These are the activations of a small neural network, seen along a few directions. Each row is one input.
Each table varies a few parts of the input and shows all the possible inputs, shuffled.
Descriptions start from the smaller parts, as in this example, which fits no table here: one of 5 places around a ring, together with either a single point or one of 11 places around a ring or (one of 2 separate values, together with one of 6 places along a line).
Shared parts are said once, and a part with two or three values counts as separate values.
In the rows, zero is written as 100.

Other details of the inputs vary at random and push rows far along two fixed directions, the same in every table; ignore that.

Rows:
row 1: 92 97 127 87 127 67 99 90 114 65 75 80 96 77 111
row 2: 136 14 115 75 93 92 119 86 88 84 64 116 52 87 22
row 3: 111 116 84 96 71 115 99 113 92 129 116 123 119 121 96
row 4: 108 50 120 98 121 93 108 88 109 71 78 96 61 86 71
row 5: 65 165 83 121 100 112 67 97 127 130 125 82 128 76 168
row 6: 85 87 120 110 136 83 95 82 123 67 92 86 69 82 109
row 7: 124 51 111 93 112 96 133 101 82 61 75 106 98 119 57
row 8: 121 96 81 90 65 115 86 96 101 145 94 110 107 99 90
row 9: 116 58 123 82 114 82 108 86 114 67 64 103 85 84 71
row 10: 93 87 116 109 136 81 103 85 115 64 73 71 102 87 113
row 11: 61 177 85 122 103 113 82 114 114 116 144 98 137 98 164
row 12: 112 70 118 78 107 86 127 109 81 59 83 113 96 101 68
row 13: 76 88 123 99 132 78 95 93 118 70 94 88 74 68 105
row 14: 121 111 88 81 64 104 104 115 75 132 107 117 114 125 85
row 15: 71 184 94 118 102 93 75 113 123 123 138 97 137 117 166
row 16: 107 108 85 109 78 121 98 112 88 135 127 117 93 129 93
row 17: 72 123 122 100 135 70 90 93 121 67 89 72 107 69 142
row 18: 134 68 83 95 62 127 110 109 77 136 109 135 81 134 49
row 19: 112 98 70 107 75 128 93 92 90 141 95 87 115 99 102
row 20: 107 106 76 89 66 121 90 100 86 140 100 97 110 84 102
row 21: 138 69 74 93 60 130 120 108 64 130 96 118 110 133 55
row 22: 112 99 82 108 76 118 81 93 106 149 107 104 85 106 96
row 23: 119 114 82 104 77 109 102 108 84 134 107 102 123 140 97
row 24: 77 154 85 106 89 102 72 100 109 134 114 79 123 82 153
row 25: 89 85 113 111 134 88 104 84 114 62 75 70 101 80 112
row 26: 109 109 83 107 76 119 97 106 87 134 128 121 90 130 92
row 27: 104 111 90 102 79 105 98 110 88 130 125 119 95 119 90
row 28: 137 64 82 87 58 116 92 92 88 149 91 116 70 111 55
row 29: 85 90 119 100 128 87 99 88 124 61 82 90 96 67 110
row 30: 129 94 79 99 70 109 91 90 93 149 86 90 111 118 91
row 31: 72 115 118 99 132 89 115 110 96 46 106 94 110 81 119
row 32: 78 106 112 117 141 96 117 102 101 48 101 83 115 97 119
row 33: 81 149 88 111 93 110 90 113 107 115 130 108 127 107 135
row 34: 76 107 125 96 135 79 117 109 99 40 98 94 105 85 113
row 35: 72 117 128 114 143 74 102 102 117 51 113 97 84 102 120
row 36: 100 62 119 87 112 91 123 109 87 66 99 120 73 97 59
Description of these inputs: one of 2 separate values, together with either one of 6 places along a line or (one of 3 separate values, together with one of 4 places along a line).
The inputs of row 4 and row 16 match in every part but the choice among 2 separate values. If row 24 is changed in the same way as row 4 into row 16, which row does it become?
> row 34
A walk changes only the place on the line of 6. It starts at row 13 and steps to row 2. List the rest of the walk in order.
> row 28, row 6, row 22, row 4

Rows:
row 37: 86 94 120 94 122 80 104 100 110 71 98 105 91 81 98
row 38: 93 96 121 95 121 81 100 95 118 69 95 108 89 89 101
row 39: 85 91 115 106 126 98 111 101 101 62 104 100 86 95 103
row 40: 109 99 95 96 87 101 101 106 89 123 109 105 97 116 86
row 41: 111 96 92 89 79 101 99 105 90 123 91 99 111 102 93
row 42: 112 97 91 94 85 104 104 101 87 122 96 96 113 111 90
row 43: 108 96 88 86 78 105 98 101 95 122 96 106 113 93 90
row 44: 98 97 122 101 127 80 106 96 111 69 96 97 87 108 98
row 45: 55 198 89 141 115 93 65 106 131 128 149 82 128 117 188
row 46: 115 101 98 92 81 99 93 104 99 122 100 113 93 114 91
row 47: 94 94 115 92 117 84 108 99 97 67 82 86 98 85 106
row 48: 110 95 83 99 85 123 105 102 85 113 101 102 108 105 95
row 49: 108 101 94 89 80 103 97 108 84 119 106 107 90 106 92
row 50: 107 83 88 107 86 109 78 83 108 141 96 92 68 93 91
row 51: 111 96 91 104 87 116 100 102 101 116 109 117 95 119 90
row 52: 86 88 116 107 127 95 110 103 109 68 103 102 91 96 99
row 53: 105 101 92 88 79 107 98 103 88 119 109 115 92 97 90
row 54: 53 198 92 134 111 101 61 105 137 127 147 88 127 99 187
row 55: 116 94 87 101 86 119 101 98 99 115 97 107 111 113 94
row 56: 83 95 117 102 121 96 108 101 104 62 103 101 85 82 100
row 57: 93 88 110 108 124 88 112 100 101 70 89 89 108 96 99
row 58: 109 102 92 95 85 105 102 105 81 118 111 103 91 116 89
row 59: 97 75 110 109 123 89 90 75 121 90 76 70 76 69 106
row 60: 108 98 84 95 80 120 102 102 88 113 100 104 106 93 92
row 61: 103 96 93 99 83 114 99 107 96 120 111 116 97 99 85
row 62: 120 99 93 96 84 104 100 96 94 120 93 99 110 118 93
row 63: 87 90 116 110 127 84 110 103 104 68 103 98 92 102 96
row 64: 109 99 86 85 77 109 100 99 87 117 96 105 107 92 94
row 65: 110 97 83 103 85 112 106 103 79 114 100 99 108 111 92
row 66: 101 94 119 94 117 81 102 95 111 71 79 91 102 93 105
row 67: 115 97 88 97 80 117 97 98 102 116 95 109 110 101 91
row 68: 109 99 96 91 82 99 96 110 92 124 104 109 96 107 89
row 69: 95 94 114 97 123 87 113 96 93 67 87 83 100 94 103
row 70: 86 93 114 108 126 87 112 101 97 62 104 96 86 101 99
row 71: 100 91 112 109 123 89 108 94 108 68 87 93 106 104 101
row 72: 109 91 85 100 87 119 104 103 92 118 100 104 114 106 92
row 73: 107 95 86 96 81 116 100 103 95 118 99 105 112 94 88
row 74: 97 94 115 92 117 85 101 91 115 69 83 98 104 84 104
The inputs of row 56 and row 60 match in every part but one. If row 45 is changed in the same way as row 56 into row 60, which row does it become?
> row 71
What do these inputs look like to the network?
> one of 2 separate values, together with either a single point or (one of 3 separate values, together with one of 6 places around a ring)
A walk changes only the place on the ring of 6. It starts at row 48 and steps to row 60. List the rest of the walk in order.
> row 64, row 47, row 69, row 65
Change only the choice among 2 separate values in row 61. List by row number the other rows that result.
> row 73
Change only the choice among 3 separate values in row 42. List by row number the other rows that result.
> row 62, row 69

Rows:
row 75: 114 49 114 83 107 100 123 96 92 59 76 115 84 85 57
row 76: 93 85 114 97 117 92 118 108 91 66 103 107 90 100 85
row 77: 108 133 62 106 60 128 87 106 82 161 117 97 130 117 119
row 78: 131 88 73 94 59 117 88 92 91 159 90 100 104 113 82
row 79: 110 125 62 113 63 127 76 96 97 173 113 91 117 113 118
row 80: 80 135 104 108 118 86 92 98 109 89 100 77 122 94 141
row 81: 92 91 110 100 113 95 110 103 93 76 104 103 85 97 92
row 82: 103 78 118 90 112 85 113 101 93 71 92 105 80 98 80
row 83: 72 143 100 116 122 94 97 105 107 86 112 78 132 96 148
row 84: 133 91 75 84 55 118 106 108 71 142 93 111 121 121 73
row 85: 141 67 81 73 49 122 107 103 76 138 89 129 96 110 50
row 86: 95 82 110 107 116 94 99 93 107 89 99 97 73 94 91
row 87: 77 128 109 115 121 82 80 94 123 103 113 84 89 94 135
row 88: 84 122 108 102 111 91 87 97 119 95 102 92 104 84 127
row 89: 98 141 64 114 61 127 66 99 110 177 127 102 114 104 129
row 90: 105 86 119 105 122 89 116 103 107 63 98 114 93 123 85
row 91: 109 71 114 90 114 88 111 92 99 72 72 89 95 91 85
row 92: 84 124 108 122 124 100 104 107 113 78 122 105 108 122 120
row 93: 73 139 111 108 119 82 94 110 107 88 120 93 108 101 134
row 94: 107 68 108 97 114 98 114 93 95 71 77 89 94 89 84
row 95: 75 126 104 111 117 98 88 98 120 90 109 90 105 81 134
row 96: 113 51 116 81 108 99 128 102 90 56 79 119 91 89 56
row 97: 138 64 83 80 54 117 104 103 72 145 96 123 78 118 49
row 98: 107 68 117 92 113 88 101 86 117 78 77 101 80 82 81
row 99: 76 119 106 112 119 94 93 102 107 92 116 90 90 94 123
row 100: 82 127 110 100 114 87 96 105 113 82 105 98 117 90 125
The inputs of row 84 and row 83 match in every part but one. If row 98 is changed in the same way as row 84 into row 83, which row does it become?
> row 89
What do these inputs look like to the network?
> one of 2 separate values, together with either a single point or (one of 3 separate values, together with one of 4 places along a line)
Change only the choice among 3 separate values in row 91. List by row number the other rows that result.
> row 88, row 97

Rows:
row 101: 64 87 122 133 163 95 124 98 103 32 102 65 81 107 118
row 102: 126 61 128 97 118 82 124 86 122 55 68 124 109 110 67
row 103: 73 106 128 111 163 67 129 113 89 18 107 93 108 133 113
row 104: 92 38 111 97 114 87 100 73 100 79 70 72 50 60 72
row 105: 139 80 83 82 51 125 131 123 57 135 130 149 111 162 40
row 106: 85 168 75 97 53 98 65 101 102 190 144 113 119 100 135
row 107: 139 39 79 116 76 130 101 75 105 121 63 92 91 114 65
row 108: 132 59 72 86 48 151 96 108 84 155 118 150 61 97 53
row 109: 59 129 98 113 127 92 62 80 138 123 120 76 84 53 150
row 110: 119 56 120 103 119 99 110 84 137 56 67 119 94 96 59
row 111: 129 56 112 99 124 76 119 85 109 52 55 107 108 123 73
row 112: 153 54 82 113 83 113 112 81 90 118 69 94 103 126 57
row 113: 86 163 68 107 46 137 66 127 106 167 161 143 98 106 118
row 114: 150 61 80 75 38 125 93 96 68 169 63 90 87 115 63
row 115: 82 166 108 109 118 68 76 102 109 111 102 45 124 98 167
row 116: 103 164 102 78 67 83 79 115 105 149 114 104 137 117 137
row 117: 64 166 98 114 107 85 82 122 102 94 140 111 106 112 155
row 118: 102 117 83 126 104 114 116 112 65 116 128 84 109 144 98
row 119: 87 168 106 89 104 59 78 113 106 109 98 76 133 116 165
row 120: 72 104 130 120 150 74 114 105 104 31 110 86 68 78 114
row 121: 102 59 115 75 115 57 110 89 87 67 73 99 73 86 68
row 122: 103 179 35 81 39 171 92 91 63 133 107 88 179 75 164
row 123: 55 144 103 136 149 110 95 104 123 90 142 83 106 107 158
row 124: 59 99 133 95 141 65 90 86 138 50 97 94 71 49 103
row 125: 119 52 131 70 120 87 107 88 114 76 57 92 77 75 79
row 126: 100 85 129 84 97 92 118 118 91 65 116 149 78 97 70
row 127: 67 152 92 123 117 76 71 85 105 130 120 54 97 78 149
row 128: 154 46 65 102 56 149 89 79 111 162 82 122 100 116 56
row 129: 63 96 121 125 140 97 98 101 113 50 106 88 59 70 127
row 130: 109 127 105 76 76 95 81 110 113 129 95 105 109 100 102
row 131: 125 77 86 92 67 137 121 119 73 126 121 143 94 142 38
row 132: 88 44 99 77 110 107 151 129 68 43 56 89 178 36 67
What do these inputs look like to the network?
> either one of 2 separate values or (one of 5 places around a ring, together with one of 6 places around a ring)
A walk changes only the place on the ring of 5. It starts at row 112 and steps to row 115. List the rest of the walk in order.
> row 127, row 120, row 118

Rows:
row 133: 101 54 122 81 122 89 119 91 100 46 67 95 90 63 74
row 134: 125 82 92 97 85 110 119 108 79 103 98 115 110 134 69
row 135: 62 146 117 124 150 71 83 90 134 65 97 58 117 82 166
row 136: 92 88 110 115 125 93 97 90 116 84 93 86 85 93 106
row 137: 96 129 86 101 80 111 100 117 85 124 129 118 112 119 107
row 138: 120 71 94 82 77 106 103 97 89 113 86 110 88 91 68
row 139: 78 100 123 102 141 78 102 90 119 49 77 74 109 70 125
row 140: 75 89 128 102 145 79 105 90 119 38 81 80 90 62 115
row 141: 91 141 85 106 81 111 95 117 92 126 133 116 119 119 117
row 142: 72 105 133 111 147 69 93 91 131 59 99 85 75 83 121
row 143: 109 139 66 115 66 119 73 95 102 172 116 89 118 121 128
row 144: 116 82 90 78 73 107 100 99 89 119 88 109 102 87 78
row 145: 117 79 92 90 78 109 97 94 95 123 95 112 84 98 76
row 146: 113 50 129 73 115 77 119 94 100 55 63 104 82 76 62
row 147: 124 82 91 96 86 110 120 108 75 104 99 113 108 134 70
row 148: 102 61 138 84 132 75 133 108 91 30 87 117 79 103 63
row 149: 89 138 81 108 83 121 96 116 91 124 132 111 122 115 118
row 150: 114 75 92 96 81 110 96 95 97 125 101 112 76 101 73
row 151: 98 128 89 101 82 102 78 99 110 140 115 101 97 104 118
row 152: 120 89 99 86 79 104 114 116 80 105 108 131 96 124 66
row 153: 98 130 81 109 83 116 100 115 86 127 126 106 123 126 116
row 154: 57 152 115 139 151 77 77 88 140 83 113 59 108 95 171
row 155: 122 76 88 91 79 112 101 94 90 119 83 100 99 99 80
row 156: 121 83 96 82 75 101 97 99 93 122 89 111 89 99 77
row 157: 111 52 124 85 128 79 121 86 101 45 55 85 96 82 74
row 158: 96 136 82 112 85 115 97 114 92 125 126 106 126 125 121
row 159: 50 162 100 135 130 95 68 95 134 107 131 72 106 82 173
row 160: 113 84 90 91 81 120 119 113 74 103 109 122 100 114 69
row 161: 115 76 88 94 80 118 98 93 93 121 94 108 87 93 78
row 162: 103 120 78 110 81 116 81 96 104 145 109 93 108 106 120
The inputs of row 160 and row 148 match in every part but one. If row 161 is changed in the same way as row 160 into row 148, which row does it become?
> row 151
What do these inputs look like to the network?
> one of 5 places along a line, together with either one of 2 separate values or one of 4 places along a line
Change only the place on the line of 4 in row 143. List by row number the other rows that result.
> row 135, row 154, row 157
